These are the activations of a small network on made-up records, seen along a few directions, one row for each record.
After each row come some of the record's fields: Y, P, W, K.
Not every record has every field; a missing one is left out.
The largest differences between rows may come from other fields.
(in the rows, 500 means zero)
Random noise pushes rows far along 2 fixed directions. That doesn't count. These rows show it; they differ only by the noise:
[485 523 467 568 460 372 614 598 407 475 355 486 519 540 362 455 309 593]
[502 507 436 431 553 575 483 454 471 433 563 585 577 583 435 599 616 383]
[460 478 346 481 584 584 493 476 484 414 516 531 584 614 491 546 535 423]
[617 604 726 377 395 405 545 490 387 519 556 673 515 461 216 655 641 413]

[497 457 316 651 554 382 616 690 380 440 357 379 534 591 313 341 195 630]
{Y: y1, P: p2, W: w4, K: k6}
[420 420 292 637 533 492 579 616 453 428 375 401 534 577 479 375 323 607]
{Y: y2, P: p2, W: w4, K: k6}
[504 529 385 408 620 630 418 404 539 435 617 552 589 586 514 611 613 350]
{Y: y3, P: p2, W: w5, K: k2}
[491 417 775 562 241 350 664 617 366 544 420 536 361 365 377 448 577 598]
{Y: y5, P: p2, W: w4, K: k6}
[467 334 340 601 608 622 417 514 571 481 562 366 495 530 678 341 533 529]
{Y: y4, P: p2, W: w1}
[539 572 687 372 332 434 630 519 327 443 532 725 507 489 190 706 727 367]
{Y: y5, P: p2, W: w4, K: k6}
[395 607 563 332 389 594 531 345 519 418 487 736 526 517 575 772 765 316]
{Y: y5, P: p2, W: w3, K: k2}
[576 568 491 500 563 497 418 498 568 544 543 472 535 494 513 456 460 528]
{Y: y2, P: p1, K: k7}
[534 650 635 539 358 281 604 579 479 579 363 483 450 420 408 470 323 646]
{Y: y3, P: p1, K: k7}
[548 515 421 517 541 461 511 546 463 486 473 485 532 532 391 490 397 507]
{Y: y6, P: p2, W: w1}
[439 381 137 601 711 629 479 570 490 379 525 393 606 688 524 391 404 482]
{Y: y1, P: p2, W: w4, K: k6}
[588 624 615 327 521 582 350 313 609 571 696 596 527 463 591 678 727 348]
{Y: y3, P: p1, K: k4}
[553 424 652 605 429 422 398 491 624 679 479 293 366 288 723 284 392 711]
{Y: y2, P: p1, K: k4}
[361 524 304 555 482 473 607 546 494 393 309 461 539 600 561 486 318 546]
{Y: y4, P: p2, W: w3, K: k2}
[329 273 367 569 492 686 522 502 505 399 528 478 472 550 712 441 707 451]
{Y: y5, P: p2, W: w4, K: k6}
[444 463 272 488 659 657 420 442 561 438 556 478 577 612 628 514 530 423]
{Y: y1, P: p1, K: k5}
[583 621 679 459 437 366 513 500 505 603 492 529 465 410 394 537 437 552]
{Y: y3, P: p1, K: k1}
[520 495 352 462 613 606 430 458 541 441 587 509 593 575 486 529 605 413]
{Y: y2, P: p2, W: w1}
[450 557 440 456 514 535 504 445 508 455 432 562 547 535 503 594 488 436]
{Y: y2, P: p2, W: w5, K: k2}
[443 562 549 489 392 423 608 521 434 478 398 580 499 503 440 561 485 523]
{Y: y5, P: p1, K: k5}
[482 490 213 487 789 693 306 384 684 477 617 378 601 614 739 468 455 437]
{Y: y3, P: p1, K: k1}
[407 450 133 637 661 543 504 558 546 430 369 338 564 638 631 369 215 587]
{Y: y6, P: p2, W: w1}
[473 481 327 571 634 518 459 522 563 487 475 397 557 559 578 406 326 572]
{Y: y5, P: p1, K: k1}
[504 557 527 546 471 390 554 563 491 532 415 478 503 474 443 456 338 612]
{Y: y5, P: p1, K: k1}
[489 321 568 648 404 443 548 628 456 543 438 362 393 390 503 284 453 663]
{Y: y2, P: p2, W: w4, K: k6}
[536 572 617 476 385 373 625 571 372 502 463 587 484 496 261 566 508 501]
{Y: y3, P: p2, W: w4, K: k6}
[597 613 624 382 522 498 407 393 557 582 597 553 496 445 502 610 562 426]
{Y: y6, P: p1}
[461 456 325 462 615 666 432 449 535 428 588 526 561 597 576 526 626 373]
{Y: y2, P: p2, W: w4, K: k6}
[558 487 495 447 538 563 473 496 467 480 613 561 544 543 375 563 659 402]
{Y: y2, P: p2, W: w4, K: k6}
[543 358 543 545 524 557 449 533 492 527 617 433 446 459 509 391 628 493]
{Y: y6, P: p2, W: w4, K: k6}
[478 502 346 586 586 492 468 525 566 519 483 380 533 547 606 391 342 597]
{Y: y3, P: p1, K: k4}
[486 405 534 424 496 678 421 411 535 458 683 587 501 500 599 569 876 351]
{Y: y4, P: p2, W: w1}
[514 537 416 413 599 628 433 411 526 471 645 568 567 580 526 608 669 369]
{Y: y3, P: p1, K: k6}
[532 554 483 541 504 380 541 555 468 518 396 441 504 498 405 461 285 571]
{Y: y6, P: p2, W: w5, K: k2}
[362 345 364 664 513 491 562 564 523 490 324 314 421 505 705 305 275 647]
{Y: y3, P: p2, W: w2, K: k2}
[445 535 417 538 532 462 521 507 545 503 405 425 501 527 588 468 329 568]
{Y: y4, P: p1, K: k3}
[445 527 400 527 506 464 564 535 465 437 411 499 547 568 457 507 388 520]
{Y: y4, P: p2, W: w5, K: k2}
[505 544 488 510 491 432 516 523 483 508 416 491 506 495 445 481 369 545]
{Y: y2, P: p2, W: w5, K: k2}
[387 546 413 464 493 569 509 425 555 446 421 569 520 550 647 588 507 443]
{Y: y1, P: p2, W: w3, K: k2}

Which values does each new row have?
[498 486 341 625 557 407 590 643 424 464 416 394 537 599 367 377 277 609]
{Y: y3, P: p2, W: w4, K: k6}
[530 576 581 463 395 385 643 585 340 449 456 612 516 529 212 588 522 476]
{Y: y4, P: p2, W: w4, K: k6}
[585 634 693 424 425 403 474 439 529 608 534 544 470 414 484 578 506 513]
{Y: y3, P: p1, K: k4}
[330 475 206 433 598 724 484 400 557 302 513 564 623 687 680 627 646 312]
{Y: y4, P: p2, W: w3, K: k2}
[536 622 655 482 356 329 598 548 445 545 390 547 465 438 372 540 390 557]
{Y: y6, P: p2, W: w3, K: k2}
[458 507 355 536 515 488 557 543 465 435 417 502 547 572 464 503 409 515]
{Y: y6, P: p2, W: w1}
[437 380 539 624 421 493 471 529 610 575 420 329 379 362 762 299 454 660]
{Y: y2, P: p1, K: k7}
[492 507 401 452 538 555 544 514 421 396 560 578 576 617 362 595 619 388]
{Y: y4, P: p2, W: w4, K: k6}
[514 660 814 317 305 451 544 387 480 544 530 737 462 392 439 748 733 392]
{Y: y5, P: p1, K: k2}
[491 456 256 528 660 593 480 528 484 409 574 452 597 658 452 478 507 438]
{Y: y3, P: p2, W: w4, K: k6}
[596 624 761 447 327 303 574 532 415 574 408 596 453 377 277 561 434 535]
{Y: y2, P: p2, W: w5, K: k2}
[357 533 275 435 589 667 452 363 603 395 451 542 557 608 730 620 536 370]
{Y: y6, P: p2, W: w3, K: k2}
[587 399 722 431 444 581 427 449 496 568 722 559 418 400 485 537 848 389]
{Y: y6, P: p2, W: w4, K: k6}
[525 523 503 471 499 484 499 499 480 486 487 516 516 483 421 527 463 493]
{Y: y2, P: p2, W: w5, K: k2}
[557 634 596 550 454 288 554 560 491 595 363 435 466 439 417 429 214 667]
{Y: y3, P: p1, K: k2}
[526 551 484 474 490 507 479 476 520 510 515 533 530 495 470 542 550 502]
{Y: y2, P: p2, W: w1}
[636 636 758 407 324 312 600 545 359 540 482 661 480 412 155 637 551 476]
{Y: y6, P: p2, W: w1}
[425 442 571 574 423 467 527 510 534 544 402 416 400 421 680 393 445 614]
{Y: y4, P: p1, K: k5}
[623 524 622 519 453 369 568 615 376 539 546 535 500 490 210 482 480 533]
{Y: y1, P: p2, W: w4, K: k6}
